Here are a small network's activations along a few directions, averaged over the inputs that share one value of a field.
Related values have similar rows: they may be neighbours, one step apart, or belong to one group.
In the rows, 500 means zero.
Random noise pushes rows far along 17 fixed directions. That doesn't count. These rows show it; they differ only by the noise:
[ 95 304 481 668 730 541 791 663 625 548 778 565 611 635 357 586 403 607
 553 467 408 587 414 611 426 355 632 479 478 588 537 655]
[481 438 340 439 500 480 416 437 629 546 639 434 515 484 602 681 467 496
 582 470 569 372 486 529 477 447 594 537 449 554 537 523]
[582 447 520 438 345 445 351 246 685 523 604 514 362 534 301 446 395 536
 570 386 514 367 504 479 427 493 448 469 460 423 512 627]
[699 298 580 696 626 400 526 595 517 446 267 479 550 327 330 372 703 370
 311 458 403 551 571 420 261 613 518 630 400 529 447 644]
[403 641 747 495 434 569 565 641 363 507 355 403 623 497 753 577 626 562
 472 267 485 328 501 456 713 398 601 390 497 480 555 384]
[381 276 623 579 713 464 552 691 513 378 449 475 613 330 500 529 574 674
 332 256 423 481 558 435 398 647 608 497 554 640 524 527]
[431 418 659 604 458 561 541 382 621 565 417 526 595 438 358 388 538 672
 334 291 556 366 340 586 408 572 491 474 577 508 624 490]
[450 599 428 569 440 485 461 379 764 581 535 460 588 601 612 709 474 499
 467 416 542 306 604 607 566 562 548 434 518 560 476 534]
[629 371 534 458 577 385 549 556 395 371 498 486 513 565 523 685 495 501
 528 293 427 620 523 530 447 333 602 591 472 580 662 530]
[508 527 527 419 548 499 356 545 503 480 483 443 418 548 545 640 442 509
 664 295 313 458 593 329 557 555 569 386 492 414 522 590]
[530 433 549 628 524 539 540 484 504 452 420 521 526 534 411 565 613 605
 484 456 406 640 434 514 440 488 494 557 562 377 579 509]
[338 612 576 587 341 535 447 507 539 520 527 642 514 607 368 396 318 591
 350 553 436 511 431 541 654 328 435 306 445 424 366 616]
[322 524 582 638 345 581 658 537 598 494 536 355 595 512 597 566 691 624
 502 584 425 373 556 507 629 422 495 498 541 419 359 447]
[391 495 588 564 450 410 739 646 454 484 640 502 506 547 702 692 548 519
 518 488 597 515 564 489 656 381 580 551 444 659 513 473]
[503 540 453 389 654 451 463 588 301 480 504 584 521 752 473 519 423 427
 647 487 399 588 567 640 551 192 410 465 545 656 592 467]
[632 475 532 438 481 407 530 549 331 485 507 315 431 562 488 370 309 430
 702 492 305 253 689 604 662 507 339 523 494 791 479 515]
[536 452 345 486 451 577 354 493 442 413 516 407 521 467 471 508 576 506
 575 743 368 573 438 497 489 263 518 557 413 231 382 544]
[549 484 333 421 336 441 496 605 597 619 516 502 559 428 681 650 557 321
 367 447 602 441 380 474 434 212 579 568 410 801 497 396]
[589 615 490 340 629 433 391 412 552 428 412 514 499 651 353 300 418 290
 530 433 361 455 780 636 394 522 428 391 581 586 426 525]


Values of GASUF:
bakel: [455 603 767 498 725 533 548 621 300 409 414 630 454 609 451 434 624 466
 617 398 472 714 628 351 527 515 486 397 511 253 504 529]
pog: [542 683 501 518 411 608 567 607 553 608 472 306 476 526 622 512 648 167
 702 510 393 377 561 403 531 384 635 511 331 375 366 437]
vaz: [443 532 488 433 407 508 492 400 590 583 588 482 509 626 417 468 357 484
 522 452 494 374 481 579 500 380 483 405 474 521 505 552]
sesi: [481 616 602 328 539 541 457 347 479 545 493 691 480 564 495 461 631 438
 526 403 782 620 387 454 383 398 543 459 522 302 657 400]
vogeb: [364 548 511 514 583 575 337 658 531 398 465 537 690 371 602 553 451 572
 239 325 539 439 463 538 525 422 674 386 405 452 392 474]
boto: [309 577 443 448 526 567 377 513 606 525 530 574 556 555 479 545 348 607
 426 372 459 458 464 467 521 501 499 293 551 481 441 512]
suz: [470 550 532 354 343 518 389 483 610 527 663 671 277 502 397 487 612 480
 593 367 618 588 440 292 383 265 462 501 471 458 465 365]
fili: [469 576 378 418 540 586 413 401 735 559 533 536 543 426 583 578 612 389
 442 401 696 505 477 460 293 565 656 477 484 399 493 408]
sem: [407 624 589 502 498 546 371 593 591 494 460 588 487 590 469 518 575 499
 504 370 392 506 607 386 528 391 465 353 495 454 381 473]
buda: [392 523 608 364 352 607 632 559 504 443 654 429 564 457 620 586 459 534
 514 159 565 440 301 501 485 188 721 470 394 440 553 357]
kub: [514 460 325 579 544 618 421 461 645 525 629 515 525 477 356 383 508 468
 546 568 592 456 447 690 338 398 355 610 473 598 399 364]
nakez: [422 741 487 464 442 608 380 643 436 590 602 660 333 421 538 367 233 324
 551 569 583 570 382 385 647 491 541 362 276 448 378 505]
Each value of GASUF is a pair of two hidden parts, and every pair occurs once (4 first parts, 3 second parts).
Q: fili and boto share the first part; fili and kub share the second. Which value has the first part of kub and the second part of boto?
A: buda
Q: suz and pog share the first part; suz and vogeb share the second. Which value has the first part of vogeb and the second part of pog?
A: vaz

Values of GEKAG:
ful: [706 531 340 354 665 420 652 493 338 510 203 371 654 391 827 533 859 162
 416 865 636 683 616 436 360 716 603 652 608 435 534 427]
muba: [833 337 433 330 440 291 315 186 525 344 659 506 480 456 509 653 471 499
 554 372 823 367 518 745 385 272 550 755 348 604 715 459]
lup: [130 566 541 572 841 821 506 739 640 370 568 625 570 421 284 131 593 485
 510 449 376 686 588 583 278 543 461 384 629 465 252 291]
mazi: [754 499 568 354 187 414 435 421 574 407 353 477 425 261 583 534 555 402
 259 282 561 498 439 346 380 472 611 565 448 542 532 407]
fotuv: [431 576 772 458 252 524 460 239 547 718 510 576 282 587 358 299 619 686
 693 536 602 312 494 209 626 645 206 332 616 316 495 578]
ripi: [534 296 487 328 374 367 519 365 460 382 467 469 504 411 379 382 279 731
 206 550 430 577 396 502 419 670 518 478 684 575 602 596]
veger: [466 333 452 474 644 385 543 776 486 668 545 291 506 572 641 823 761 319
 817 347 298 316 651 129 456 287 607 542 319 549 440 714]
gozo: [366 577 433 372 488 485 335 556 499 509 582 472 496 473 671 583 457 542
 512 441 583 330 546 371 607 476 549 354 462 485 399 484]
saf: [640 625 447 628 414 498 527 397 351 461 498 431 633 599 645 532 375 550
 430 714 657 364 475 967 756 372 448 600 459 599 570 382]
ronu: [724 194 552 504 512 225 558 307 433 499 652 462 231 585 288 488 433 560
 727 581 546 464 675 437 486 698 310 704 478 639 676 712]
givi: [444 617 510 441 623 566 280 320 579 680 442 560 589 693 412 574 363 462
 632 236 467 276 435 613 516 395 599 303 446 363 686 654]
difor: [551 672 419 397 804 651 347 715 367 569 579 712 148 380 496 372 441 272
 875 379 591 784 404 273 379 749 502 526 473 485 564 265]
GEKAG is arranged as 4 separate groups.
Q: List the group mates of ripi, in the order listed.
A: saf, ronu
Q: List the group mates of veger, in the order listed.
A: gozo, difor
Q: List the group mates of mazi, in the order listed.
A: muba, givi
